Each row below holds a small network's activations on one input, seen along a few directions.
In each table, some parts of the input vary, and every possible input appears once, in random order.
A made-up example of a description, with smaller parts first: one of 5 places around a ring, together with either a single point or one of 9 places around a ring or (one of 3 separate values, together with one of 6 places along a line).
Shared parts are said once, and a part with two or three values counts as separate values.
In the rows, zero is written as 128.

Other details of the inputs shift rows strongly along two fixed directions, in all tables alike. That doesn't count.

A family of inputs:
row 1: [155 116 158 135  68 156 121 109 155  96 161 126 169]
row 2: [ 93 140 156 183 155 147 137 131 117  87 106 111 116]
row 3: [131 126 179 133 112 141 148 127 120 126 127 145 189]
row 4: [143 123 204 151  97 130 160 132 107 121 146 148 203]
row 5: [180  86  62 103  75  94 130 168 160 154 141 119 115]
row 6: [137 134  99 126 159 109 135 148 142 159 124  96 116]
row 7: [143 112 170 208 103 132 143 122 109 147 145  82 166]
row 8: [117 116 145 105 132 102 117 150 109 128 130 169 131]
row 9: [154 134  63  69 183  74 160 181 152 175 146 117 101]
row 10: [143 124 195 158  88 143 136 111 115 139 128 126 204]
row 11: [139 160  86  89 171 129 146 122 155 159 124 118 116]
row 12: [ 70 150  99 105 158 128  68  90 103 105 103 162  66]
row 13: [126  87 199 158  91 128 122 147 104 133 124 151 186]
row 14: [146 123 191 177 115 157 178 134 129 132 138 119 196]
row 15: [ 67 141 110 121 172 130 106 147 112  92  97 146  71]
row 16: [135 153 117 135 144 145 144  95 132 147 138 111 130]
row 17: [ 70 149 116 108 160 130  74 110 111  98  91 166  80]
row 18: [154 108  77  26 158  80 115 171 135 183 127 161 110]
row 19: [100 119 123 152 104 152  87 131 139  61 137 121  81]
row 20: [196  97  76 137  83 103 160 160 173 149 153 100 138]
row 21: [188 123 125  95 142 121 183 158 147 181 151 118 169]
row 22: [ 71 145  98 104 157 126  71  81  99 104 106 161  64]
row 23: [ 83 121 164 167 132 142 112 139  99  92  98 126 111]
row 24: [131  97 176 161 112 125 135 169  96 127 128 125 149]
row 25: [173 123 129  83 104 109 138 118 140 197 136 117 172]
row 26: [126 103 178 150  88 124 100 115 105 147 118 136 155]
row 27: [115 118 126 134 130 115 108 149 115 145 114 114 115]
row 28: [122 160 101 163 113 171 147  94 156  51 124 145 101]
row 29: [126 131 109 154 146 119 132 110 118 143 136  93 110]
row 30: [157 133  62  83 163  89 137 146 156 196 129  89  96]
row 31: [144 130 172 158 126 154 169 125 133 134 127 112 174]
row 32: [181 130 120 108 123 122 163 123 153 200 143  96 160]
row 33: [131  94 176 191  81 127 117 130  91 151 137  97 160]
row 34: [ 77 175 111  84 177 147 114  99 127  84  91 161  92]
row 35: [163 126  68  71 182  88 156 181 149 177 137 111 105]
row 36: [160 119 138 149  54 146 142 108 146  92 138 148 169]
row 37: [182 135  50  57 134 129 141 134 203 149 168 107 106]
row 38: [ 82 125 155 128 138 136  94 121 106  95  94 162 113]
row 39: [174 124 116  54 137 105 153 151 137 175 140 144 164]
row 40: [ 96 153  82 140 154 153 103 119 164  51 137 114  52]
row 41: [115 111 130 160  70 142  98 111 128  61 116 171 115]
row 42: [116 117 135 141 118 118 108 134 111 148 114 108 110]
row 43: [ 91 186 107 109 198 142 153 119 132  83 123 157  84]
row 44: [ 90 121 148 177 118 136 101 103  85 110 120 115 105]
row 45: [168 124  99  70 118 104 134 101 131 194 147 120 156]
row 46: [ 98 120 133 132 100 153  70 109 140  56 134 156  94]
row 47: [ 96 158 156 149 124 156 111  72 102 100 120 141 137]
row 48: [138 105 183 195 117 133 163 159 121 132 135 101 179]
row 49: [137 148 115 132 143 141 148  87 128 147 140 110 129]
row 50: [ 72 148 114 120 172 116 114 151 103  85 113 154  66]
Description of these inputs: one of 5 places around a ring, together with either one of 2 separate values or one of 8 places along a line.
Q: Changing only the place on the ring of 5 turns row 12 into row 33. The same change can be made to row 13. Which row results?
A: row 15
Q: A walk changes only the place on the ring of 5. It starts at row 25 and steps to row 26. List the rest of the walk in order.
A: row 42, row 30, row 32
Q: List by row number the other rows that have the place on the ring of 5 in common with row 45.
A: row 1, row 3, row 4, row 10, row 25, row 34, row 36, row 39, row 47

A family of inputs:
row 51: [149  95 105 109 114  73 129 166 121 188 128 122 141]
row 52: [137 116 109 110 151  79 137 153 107 178 128 121 129]
row 53: [165  88 113 105  91  92 125 143 117 209 131 121 159]
row 54: [ 81 162 101  95 191 109 127 135 113 111  91 160  90]
row 55: [110 159 107 130 162 148 128 113 135 103 133  98  86]
row 56: [178 129 133 108 124 129 159 133 171 173 148 100 172]
row 57: [116 156 121 140 123 161 138  92 130  84 134 150 123]
row 58: [ 89 135 113 131 134 115 107 117  98 118  96 153  85]
row 59: [127 111 102  63 130 106  91 150 132 143 124 133 102]
row 60: [ 99 122 135 130 111 135  93 105  99  99 106 164 115]
row 61: [181 111  93  83 104 115 122 134 180 160 156 111 135]
row 62: [145 108 161 212  73 131 155 132 126 113 141 104 170]
row 63: [ 83 145 138 124 159 135 106 142 107  84 113 167  96]
row 64: [134 112 106  75 120 106  90 123 129 152 122 144 124]
row 65: [145 119 141 106 125 116 144 131 111 177 115 139 169]
row 66: [106 183  84  94 179 151 131  91 154 102 110 134  94]
row 67: [176 126 108 109 133 115 144 127 161 184 160  85 142]
row 68: [162 116  91 134 114 117 140 158 158 148 140 103 120]
row 69: [102 174 101 130 179 154 143 130 147  76 107 137  86]
row 70: [132 126 106 102 150  93 134 131 101 174 118 134 110]
row 71: [124 120 124  85 169 114 134 160 132 160 115 131 127]
row 72: [ 92 153 101  83 161 115 116 119 107 110 108 180  82]
row 73: [169  64 140 100  95  98 119 175 136 179 144 121 162]
row 74: [108 149 198 196 116 185 149 109 124  67 124 109 158]
row 75: [114 153 176 197 111 181 157  86 115  78 116 133 162]
row 76: [110 147 108 118 157 153 134 127 154  82 140 136  96]
row 77: [ 94 135 127 177 133 162 121 119 139  73 124 113  93]
row 78: [179  68 151 123  79  95 123 182 126 173 140 127 174]
row 79: [106 161  61 121 146 130 128 104 140  99 110 139  59]
row 80: [107 154  80 119 129 152 110  89 139  71 115 153  79]
row 81: [ 88 115 203 202  81 150 108 103  75  61 102 167 140]
row 82: [123 129  98  76 153  87 128 154 121 146 128 158 118]
row 83: [163 108 119 143  96 131 134 151 154 111 142 122 135]
row 84: [164 114  94  90 106 125 124 142 166 134 149 107 121]
row 85: [174 116  88 109 102 115 133 122 162 178 148  96 144]
row 86: [126 123 123  68 142 113 113 151 126 150 137 136 123]
row 87: [120 117 104  92 176 103 119 153 121 168 127 115  99]
row 88: [ 78 117 197 219 106 151 102 134  83  76 104 137 129]
row 89: [128 138 119  76 157 114 122 124 127 170 111 137 141]
row 90: [122 127 167 201  75 161 136  96 117  56 123 145 137]
row 91: [134 106 133  91 114 110  89 134 135 149 129 138 129]
row 92: [154 112 101  89 137  92 131 132 108 206 131 121 138]
row 93: [126 134 105  60 148 109 106 123 128 159 130 151 125]
row 94: [110 141 189 184 102 180 135 110 124  58 146 122 149]
row 95: [ 72 121 198 194 104 157  93 118  86  82 110 121 127]
row 96: [163 115 193 205  86 139 188 137 127 122 140 109 213]
row 97: [ 80 148  90  95 159 120  78 104 117 125  99 143  75]
row 98: [ 80 137 201 197 129 154 103  86  74  97 112 128 144]
row 99: [145 128  92 117 161 126 148 140 153 147 147  94 106]
row 100: [151 155  79  91 152 121 169 124 153 144 120 135 114]
row 101: [156 138  99 134 132 118 162 117 131 149 138 113 120]
row 102: [ 88 131 212 194 129 150 104 101  86 108 121 120 145]
row 103: [165 129 134 111 112 135 141 125 164 144 164 118 157]
row 104: [125  97 196 173  84 129 104 127 110 150 131 113 169]
row 105: [155 118  92 122 107 110 140 140 153 115 139 129 126]
row 106: [135 105 123  78 145 108 124 164 133 159 141 139 131]
row 107: [134 117 121  91 151 103 118 149 114 180 134 102 121]
row 108: [ 89 148 100 112 190 114 106 143 106 122 106 137  68]
row 109: [163  99 166 129 120 109 152 177 120 179 126 123 184]
row 110: [111 170  92  98 154 150 120  91 151  91 133 145  99]
row 111: [ 84 156 126  87 180 135 111 132 117 115  99 138  95]
row 112: [117 162 103 123 138 143 146 104 135  84 128 157  98]
row 113: [163 107 180 174 107 153 176 146 147 134 145  98 191]
row 114: [109 170  87 121 170 144 121  85 138 110 126 115  87]
row 115: [180 110 134 139  93 111 173 150 147 146 164 121 183]
row 116: [176  96  85  90 113 116 136 157 176 149 153 110 125]
row 117: [101 161  78 104 144 150  95  85 152  70 117 145  74]
row 118: [191  80 181 210  28 140 163 121 125 165 157  91 221]
row 119: [167 127 109 139 117 128 157 111 131 164 147 102 148]
row 120: [ 82 166 119  79 191 130 102 116 129 123  98 150  90]
row 121: [ 95 141 186 220  96 178 112  88 128  66 128 111 133]
row 122: [ 94 140 145 125 131 140 112 105  95 106 116 170 126]
row 123: [195 102 132 156 108 115 169 162 144 178 161  83 170]
row 124: [ 91 142 165 120 142 140  97 113 115 105 126 155 123]
row 125: [163 109 178 215  89 127 175 132 115 133 154  91 191]
row 126: [ 82 105 189 195 113 148 104 133  96  95 113 126 129]
row 127: [ 83 159 137 124 163 132 131 112  97 103  86 167 103]
row 128: [151 141  79  91 148 124 145 153 163 125 147 134 107]
row 129: [185  94 131 138  75 123 146 152 155 175 161  74 168]
row 130: [ 93 120 137 141 122 114 102 133 102  87 107 160 112]
Q: Changing only one part turns row 102 into row 67. The same change can be made to row 58. Which row results?
A: row 79
Q: Changing only one part turns row 91 into row 61. The same change can be made to row 98. Which row results?
A: row 114
Q: Changing only one part turns row 100 into row 127. The same change can be made to row 94. Which row results?
A: row 86
Q: What is each input in this table made of?
A: one of 2 separate values, together with one of 5 places around a ring, together with one of 8 places around a ring
Q: Change only the choice among 2 separate values in row 55. List by row number the other rows that result.
A: row 107
Q: A walk changes only the place on the ring of 5. It starts at row 88 and steps to row 78. List the rest of the walk in order.
A: row 63, row 109, row 108
Q: A walk changes only the place on the ring of 8. It starts at row 116 and steps to row 83. List the rest of the walk in order.
A: row 105, row 90, row 80, row 117, row 61, row 84
